These are the activations of a small network on made-up records, seen along a few directions, one row for each record.
Each row is followed by the record's values for the fields N, P, T, E.
The largest differences between rows may come from other fields.
In the rows, 500 means zero.
Strong random noise was added to every row along 7 fixed directions; ignore it. To show where, here is one row again and again, with new noise each time:
441 613 448 880 397 564 460 636 552 467 419 837 601 437 615 438 325 537
 437 649 469 422 385
593 564 585 852 318 368 470 636 673 684 491 807 846 194 340 557 180 523
 530 552 184 537 264
345 517 699 474 559 501 488 403 482 622 516 383 464 548 474 671 607 587
 375 289 451 513 351
480 450 665 354 632 450 511 267 420 615 633 260 504 659 458 445 561 436
 544 358 642 537 427
374 535 596 603 632 455 601 289 422 757 424 373 594 680 578 312 432 347
 468 463 367 540 432
620 623 441 791 447 591 283 652 460 528 648 696 525 324 572 506 259 793
 450 658 537 424 545
473 461 727 551 534 426 595 432 459 650 582 602 838 486 309 526 448 393
 498 443 306 518 339
712 467 613 482 339 531 469 522 523 554 651 421 449 558 492 529 432 697
 586 620 633 443 393
552 545 666 574 499 414 371 480 533 752 632 429 595 295 363 678 366 700
 451 351 317 562 391

680 516 508 497 547 506 384 454 412 548 707 463 566 427 529 331 349 581
 521 495 608 479 730
{N: n3, P: p2, T: t2, E: e1}
670 453 573 434 437 452 547 501 485 823 477 200 358 564 447 644 486 721
 503 695 153 503 505
{N: n2, P: p1, T: t3, E: e3}
319 434 700 630 489 361 516 600 602 329 528 932 851 298 265 656 594 290
 445 387 432 419 245
{N: n2, P: p1, T: t4, E: e1}
449 465 510 403 686 521 420 454 359 431 624 552 559 455 450 490 587 457
 413 382 537 474 740
{N: n2, P: p1, T: t5, E: e4}
647 607 389 579 518 550 469 475 428 610 543 369 471 563 648 265 300 654
 601 734 578 548 496
{N: n3, P: p2, T: t3, E: e1}
134 625 444 611 704 632 567 458 393 447 302 574 461 632 663 500 635 480
 290 446 418 520 467
{N: n3, P: p2, T: t3, E: e4}
549 467 494 529 405 533 603 470 553 499 435 501 515 635 594 349 451 377
 570 549 581 479 478
{N: n3, P: p2, T: t2, E: e2}
395 620 362 502 595 551 246 509 547 316 543 506 307 354 612 524 517 626
 451 269 837 557 530
{N: n1, P: p2, T: t1, E: e1}
370 666 307 698 722 637 379 495 372 423 512 644 539 470 657 323 373 569
 435 575 615 542 595
{N: n3, P: p2, T: t3, E: e4}
400 630 368 671 758 534 279 511 337 563 619 579 575 270 531 502 363 575
 350 373 412 528 773
{N: n3, P: p2, T: t2, E: e2}
348 514 551 525 488 381 552 402 682 613 327 420 518 438 486 560 508 319
 463 205 371 612 380
{N: n3, P: p2, T: t2, E: e2}
535 488 556 587 492 384 632 383 490 786 425 325 564 643 533 338 375 376
 580 644 299 516 403
{N: n3, P: p2, T: t4, E: e5}
635 553 402 597 476 610 558 626 387 530 535 596 633 506 527 393 335 643
 548 847 373 485 579
{N: n3, P: p2, T: t3, E: e4}
375 519 420 487 479 439 461 415 649 522 285 339 201 525 673 478 584 441
 434 318 540 537 545
{N: n2, P: p1, T: t5, E: e4}
488 514 603 713 433 536 596 522 450 625 407 594 547 652 646 359 468 507
 403 728 332 351 481
{N: n2, P: p1, T: t4, E: e1}
493 476 506 450 340 537 656 608 594 406 371 605 566 490 427 609 559 443
 507 497 360 520 430
{N: n3, P: p1, T: t1, E: e3}
327 555 554 461 687 572 482 518 400 431 588 628 707 392 382 615 544 559
 418 362 460 573 451
{N: n3, P: p2, T: t3, E: e4}
661 417 614 415 385 379 441 507 676 345 692 652 726 296 307 485 420 387
 649 323 738 535 400
{N: n3, P: p2, T: t2, E: e1}
380 456 532 527 567 562 453 556 416 347 535 662 460 528 511 608 678 452
 361 478 556 348 621
{N: n2, P: p1, T: t2, E: e2}
714 524 327 486 375 594 480 508 530 456 500 410 343 582 713 222 342 579
 617 644 733 502 679
{N: n3, P: p2, T: t5, E: e4}
513 510 586 371 448 535 473 522 509 521 552 341 356 524 430 761 614 731
 483 460 520 524 335
{N: n3, P: p2, T: t3, E: e5}
327 555 504 693 490 255 516 449 701 706 252 584 652 289 393 527 390 244
 490 282 169 645 286
{N: n2, P: p1, T: t1, E: e5}
472 449 530 323 663 514 482 426 376 480 594 442 550 476 399 544 607 447
 444 338 476 522 720
{N: n1, P: p2, T: t5, E: e3}
430 558 379 635 237 649 724 629 665 381 141 659 427 677 745 363 480 430
 489 678 468 476 387
{N: n3, P: p2, T: t1, E: e4}
607 492 383 608 568 555 382 568 383 432 613 647 499 451 562 387 425 517
 462 672 546 375 821
{N: n2, P: p1, T: t2, E: e3}
301 633 364 699 596 446 300 575 570 308 486 768 525 237 427 666 493 489
 441 365 595 557 350
{N: n3, P: p2, T: t3, E: e5}
463 503 571 404 396 582 682 529 480 585 385 401 490 641 509 580 566 556
 482 510 349 525 369
{N: n3, P: p2, T: t1, E: e5}
396 604 521 454 460 559 477 469 575 655 362 249 274 504 668 573 505 710
 382 264 432 591 463
{N: n3, P: p2, T: t5, E: e1}
411 438 628 465 545 608 654 482 376 498 474 586 612 678 545 438 613 431
 374 544 401 395 606
{N: n1, P: p2, T: t2, E: e4}
521 435 586 535 448 422 401 636 549 257 673 846 682 318 223 728 585 472
 556 523 628 427 285
{N: n2, P: p1, T: t3, E: e5}
326 552 463 607 438 431 380 606 716 371 357 628 354 307 483 758 603 567
 408 360 503 523 292
{N: n2, P: p1, T: t3, E: e4}
357 562 434 773 303 764 694 707 472 361 231 754 353 808 796 514 598 582
 345 875 431 280 417
{N: n3, P: p2, T: t4, E: e2}
486 460 481 475 599 432 506 486 444 581 504 425 489 505 417 559 535 489
 520 600 361 507 515
{N: n2, P: p1, T: t3, E: e3}
461 545 467 586 621 513 376 562 372 525 580 643 598 361 434 551 460 546
 420 494 401 477 608
{N: n2, P: p1, T: t1, E: e5}
493 482 606 443 557 467 511 445 462 634 569 356 523 513 398 650 532 562
 484 456 380 531 430
{N: n3, P: p2, T: t4, E: e2}
253 609 392 448 766 511 376 416 427 513 468 302 291 450 523 679 620 604
 374 302 475 612 530
{N: n3, P: p1, T: t3, E: e3}
646 318 602 120 590 598 669 461 259 312 740 487 702 686 275 502 696 380
 603 609 600 451 664
{N: n3, P: p2, T: t1, E: e3}
339 605 570 599 545 622 380 511 497 399 531 588 426 481 633 552 555 683
 343 353 693 461 423
{N: n3, P: p2, T: t4, E: e1}
416 478 618 496 639 724 566 487 158 402 653 596 523 807 585 476 681 585
 354 701 604 287 617
{N: n3, P: p1, T: t4, E: e5}
403 551 481 541 700 521 254 554 338 445 687 547 423 376 447 682 573 695
 400 485 587 436 549
{N: n2, P: p1, T: t3, E: e5}
267 491 506 498 662 409 546 362 512 543 346 513 551 503 511 430 589 230
 396 269 370 557 576
{N: n2, P: p1, T: t5, E: e4}

Here are new rows. What are their fields?
702 375 585 352 497 536 599 493 346 479 705 512 684 602 377 437 509 435
 590 638 520 427 646
{N: n3, P: p2, T: t2, E: e2}
723 537 436 450 329 632 536 611 525 547 492 429 447 503 579 461 371 722
 540 678 443 518 604
{N: n3, P: p2, T: t1, E: e4}
605 464 461 588 298 500 400 787 649 278 541 794 470 288 338 821 540 684
 522 680 499 411 356
{N: n2, P: p1, T: t3, E: e3}
591 416 633 344 501 488 577 410 484 556 604 409 631 550 397 489 514 419
 559 388 514 531 533
{N: n3, P: p2, T: t2, E: e2}
555 505 586 371 406 555 532 609 551 583 505 433 553 354 351 772 504 705
 459 398 260 586 446
{N: n3, P: p2, T: t1, E: e3}
274 457 500 390 623 496 494 455 500 320 442 557 438 522 499 567 726 345
 401 292 607 486 542
{N: n2, P: p1, T: t5, E: e4}
511 469 656 222 673 591 522 375 255 668 691 213 521 604 441 565 590 637
 432 330 447 535 648
{N: n3, P: p2, T: t5, E: e5}
412 594 524 543 453 372 484 401 687 649 334 308 387 438 542 538 467 541
 512 311 449 661 232
{N: n3, P: p2, T: t3, E: e1}
600 549 406 623 485 483 400 478 523 531 566 524 515 432 602 304 296 467
 561 496 634 504 602
{N: n3, P: p2, T: t2, E: e5}
364 494 576 444 721 345 457 342 468 583 536 488 701 392 360 447 517 284
 491 230 432 614 483
{N: n2, P: p1, T: t1, E: e1}
531 537 561 354 422 556 407 564 581 418 573 454 435 370 451 683 543 721
 484 291 632 573 407
{N: n3, P: p2, T: t1, E: e1}
428 526 603 600 386 512 569 532 550 652 370 487 467 528 576 584 501 545
 366 445 280 454 453
{N: n3, P: p2, T: t2, E: e5}
603 479 534 224 517 589 494 404 449 552 590 192 341 590 551 488 555 656
 494 357 610 556 689
{N: n3, P: p2, T: t5, E: e4}
483 556 400 643 540 538 403 528 500 414 540 601 474 474 560 481 440 512
 498 562 629 469 516
{N: n3, P: p2, T: t4, E: e2}
518 502 554 472 537 766 624 609 277 315 630 752 716 662 497 453 553 623
 454 726 560 407 551
{N: n3, P: p2, T: t3, E: e4}
531 487 673 567 590 371 366 507 434 770 657 502 674 249 313 669 413 578
 384 377 165 478 598
{N: n2, P: p1, T: t2, E: e5}
725 355 715 302 542 356 485 411 464 610 823 475 870 321 132 552 413 413
 645 319 452 582 524
{N: n3, P: p2, T: t2, E: e2}
620 529 308 675 467 513 403 604 538 294 575 743 533 413 520 397 356 484
 607 722 695 455 546
{N: n3, P: p2, T: t4, E: e3}
472 480 663 428 422 507 590 429 578 488 474 424 484 619 531 496 592 498
 493 418 599 495 335
{N: n3, P: p2, T: t4, E: e1}
575 518 429 453 640 539 363 375 351 553 649 246 255 625 612 444 507 638
 510 564 697 468 661
{N: n3, P: p2, T: t4, E: e2}
